These are the activations of a small neural network, seen along a few directions. Each row is one input.
In each table, some parts of the input vary, and every possible input appears once, in random order.
A made-up example of a description, with smaller parts first: ring(5) and (point or (values(2) and line(4)) or ring(11)).
Shared parts are said once, and a part with two or three values counts as separate values.
In the rows, 128 means zero.

Other details of the inputs shift rows strongly along two fixed directions, in all tables alike. That doesn't count.

Table:
row 1: [ 81 125 128 140 139 112 138 119 137 133 136 143 135 131]
row 2: [178 140 113 107 103 140  80 104 120 174  87 158 125  70]
row 3: [ 98 142 126 137 129 115 132 144 141 105 151 125 129 120]
row 4: [182 166 108 111 104 158  90 117 147 183 123 127  92 104]
row 5: [186 163 112 105 100 156  91 113 149 184 123 123 100 100]
row 6: [126 149 120 155 145 110 138 140 130 113 151 121 140 122]
row 7: [142 136 111 101 112 161  64 103 112 161 125 155  91  74]
row 8: [235  52 115  86  85 201  81 135  68 130  91 115  95 120]
row 9: [144 134 117  96 109 158  66  99 114 162 126 151 101  70]
row 10: [109 132 122 158 154 107 143 115 125 141 136 139 145 134]
row 11: [ 86 135 134 139 145 119 126 123 130 117 156 137 129 130]
row 12: [101 140 132 132 125 113 134 140 143 106 151 120 139 115]
row 13: [ 82 125 140 139 142 105 134 124 131 135 136 145 132 132]
row 14: [170 142 102 119 125 156  71  94 106 167 125 148 105  76]
row 15: [ 98 142 138 135 132 107 128 149 135 107 151 126 127 121]
row 16: [ 90 133 135 130 128 109 141 130 149 123 116 137 152 124]
row 17: [159 140 120  91  89 147  68 123 120 151 123 149  98  61]
row 18: [127 148 128 153 144 103 134 140 128 113 150 119 140 122]
row 19: [ 94 131 142 128 122 102 139 128 149 120 117 143 153 125]
row 20: [164  46 137 132 141 166 136 135  77  96 122 101 125 189]
row 21: [157 151 121  78  93 144  86 117 116 149 100 152  95  63]
row 22: [111 131 130 157 154 100 140 115 124 141 135 138 145 133]
row 23: [ 96 153 128 124 133 112 150 137 137 104 128 129 126 121]
row 24: [ 80 126 132 141 142 112 137 124 132 135 137 147 132 132]
row 25: [ 88 121 140 132 129 103 138 114 139 131 137 145 145 128]
row 26: [115 142 124 154 147 107 144 129 136 130 116 138 154 130]
row 27: [126 159 130 140 149 100 152 134 124 112 127 123 136 123]
row 28: [146  56 139  95 114 167 159 154  93  78  97  98 119 175]
row 29: [ 84 123 134 134 136 110 140 116 138 134 136 139 144 127]
row 30: [135  40 147 114 129 170 130 144  83  90 123 109 112 188]
row 31: [126 159 118 142 146 108 157 129 130 110 127 121 139 122]
row 32: [117 141 120 153 144 107 145 125 140 128 115 134 156 129]
row 33: [110 154 147 120 109 115 141 135 175 133 152 116 126 151]
row 34: [ 87 135 129 135 132 111 139 133 147 122 116 142 143 128]
row 35: [155 160 127  90  93 156  77 130 147 181 123 136  75 103]
row 36: [179  60 136 111 120 156 163 145  87  81  97  96 133 177]
row 37: [116 141 124 157 157 115 132 115 123 123 155 130 142 131]
row 38: [174  54 122 132 126 168 146 156  89  84 119  91 126 179]
row 39: [134 164 135 143 134 113 143 136 162 143 150 108 126 156]
row 40: [140 160 137 138 121 111 147 127 169 139 151 108 138 152]
row 41: [ 97 153 139 122 136 104 146 142 131 106 128 130 123 122]
row 42: [154 161 119  91  93 163  79 129 148 182 124 139  75 102]
row 43: [129 157 124 136 142 105 159 126 132 111 127 117 148 118]
row 44: [183 148 104 112 109 149  79 116 114 157 122 134 112  63]
row 45: [142 137 122  96 105 145  71 122 119 171  87 166  99  73]
row 46: [ 96 143 130 137 132 114 131 148 137 107 152 128 127 121]
row 47: [117 141 131 152 147 100 141 130 134 130 115 136 153 130]
row 48: [120 138 126 151 150 113 135 107 130 122 154 122 154 126]
row 49: [111 132 118 158 151 108 144 111 130 139 135 136 148 132]
row 50: [142  59 137 101 121 169 156 162  87  79  98 106 107 180]
row 51: [141  35 148 108 116 168 133 134  91  86 125 109 125 184]
row 52: [171  65 128 119 133 165 163 154  80  85  97  98 120 182]
row 53: [107 156 139 122 115 122 143 136 175 135 150 110 125 149]
row 54: [104 158 135 128 119 125 141 140 173 135 150 114 116 153]
row 55: [120 139 125 147 140 105 147 121 142 129 115 130 165 125]
row 56: [117 127 131 150 141  98 144 106 132 137 136 137 158 129]
row 57: [132 165 128 145 134 120 146 135 163 143 151 110 126 156]
row 58: [ 86 136 133 136 135 111 138 138 143 124 117 145 141 129]
row 59: [114 129 124 152 148 105 146 107 131 140 135 132 157 128]
row 60: [170  42 138 126 128 164 140 126  85  92 124 101 138 185]
Description of these inputs: values(2) and line(5) and (point or ring(5)).
Question: Changing only the values(2) part turns row 17 into row 8. The same change can be made to row 29. Which row results?
Answer: row 59
Question: Which other rows does row 9 become when the values(2) part takes its other values? List them by row number.
Answer: row 48
Question: Which other rows does row 5 become when the values(2) part takes its other values? List them by row number.
Answer: row 53

Table:
row 61: [158 155 112 107 108 145  94 108 136 174 110 142 110  85]
row 62: [143  96 129 117 118 152 127 130 118 128 133 114 115 148]
row 63: [137 125 126 124 124 134 147 127 133 123 122 117 134 143]
row 64: [159 109 133 120 125 148 129 130 114 125 126 114 117 153]
row 65: [146 100 128 115 117 152 131 130 115 122 134 114 114 144]
row 66: [ 98 149 129 148 134 105 137 128 156 133 159 127 139 131]
row 67: [106 156 126 148 134 104 146 127 163 136 138 128 149 134]
row 68: [122 119 139 121 125 127 139 136 129 129 122 124 122 146]
row 69: [ 92 159 135 133 136 108 141 125 151 117 148 130 137 128]
row 70: [168 163 116 111 115 140  85 114 125 162 123 139 101  86]
row 71: [121 103 133 138 130 122 125 121 120 125 123 137 146 130]
row 72: [161 110 130 126 124 147 123 144 115 120 124 112 119 148]
row 73: [ 88 155 136 135 137 109 138 125 155 123 147 129 138 130]
row 74: [131 120 127 127 124 132 136 133 127 116 142 114 123 137]
row 75: [120 116 123 134 145 128 137 120 108 121 122 135 132 129]
row 76: [ 88 152 134 141 135 108 133 130 159 126 146 133 139 133]
row 77: [156 107 122 121 116 150 134 143 123 120 110 113 127 142]
row 78: [138 103 130 114 117 154 121 146 119 110 118 118 117 141]
row 79: [140  93 119 131 136 146 126 138  94 114 108 128 126 133]
row 80: [101 144 132 145 144  91 140 117 133 112 140 137 157 111]
row 81: [105 136 132 147 141  97 136 128 129 111 136 136 158 113]
row 82: [161 202  98 102  99 137  46 105 138 199 131 165  87  15]
row 83: [140  94 120 126 137 145 130 129  93 114 109 128 123 135]
row 84: [ 95 139 136 146 145  93 139 112 136 124 140 140 158 117]
row 85: [155 102 132 128 123 149 121 135 122 134 124 117 119 158]
row 86: [160 162 110 108 109 140  98 113 134 161 111 139 110  80]
row 87: [ 98 153 134 133 134 112 139 131 147 110 143 125 134 128]
row 88: [101 160 136 140 134  96 145 145 149 121 138 129 137 123]
row 89: [143  86 133 118 125 140 128 120  98 114 114 130 135 134]
row 90: [ 94 135 124 156 151 107 138 122 130 129 133 141 145 127]
row 91: [142 104 136 108 117 143 135 138 114 123 113 122 112 147]
row 92: [139  97 135 117 115 144 127 143 121 132 111 126 115 153]
row 93: [100 161 137 136 135  95 148 135 148 120 138 129 134 125]
row 94: [156 105 134 122 126 149 125 130 118 131 125 114 117 156]
row 95: [118 107 125 137 145 131 136 122 109 124 120 132 133 137]
Question: What do these inputs look like to the network?
Answer: line(5) and (values(2) or ring(5))
Question: Changing only the line(5) part turns row 90 into row 83. The same change can be made to row 76. Which row results?
Answer: row 87
Question: List by row number the other rows that have the line(5) part in common with row 95.
Answer: row 61, row 62, row 68, row 73, row 84, row 94
Question: Which other rows does row 65 become when the line(5) part takes its other values? List them by row number.
Answer: row 62, row 66, row 74, row 82
Question: Which other rows does row 79 become when the values(2) part takes its other values? List them by row number.
Answer: row 81
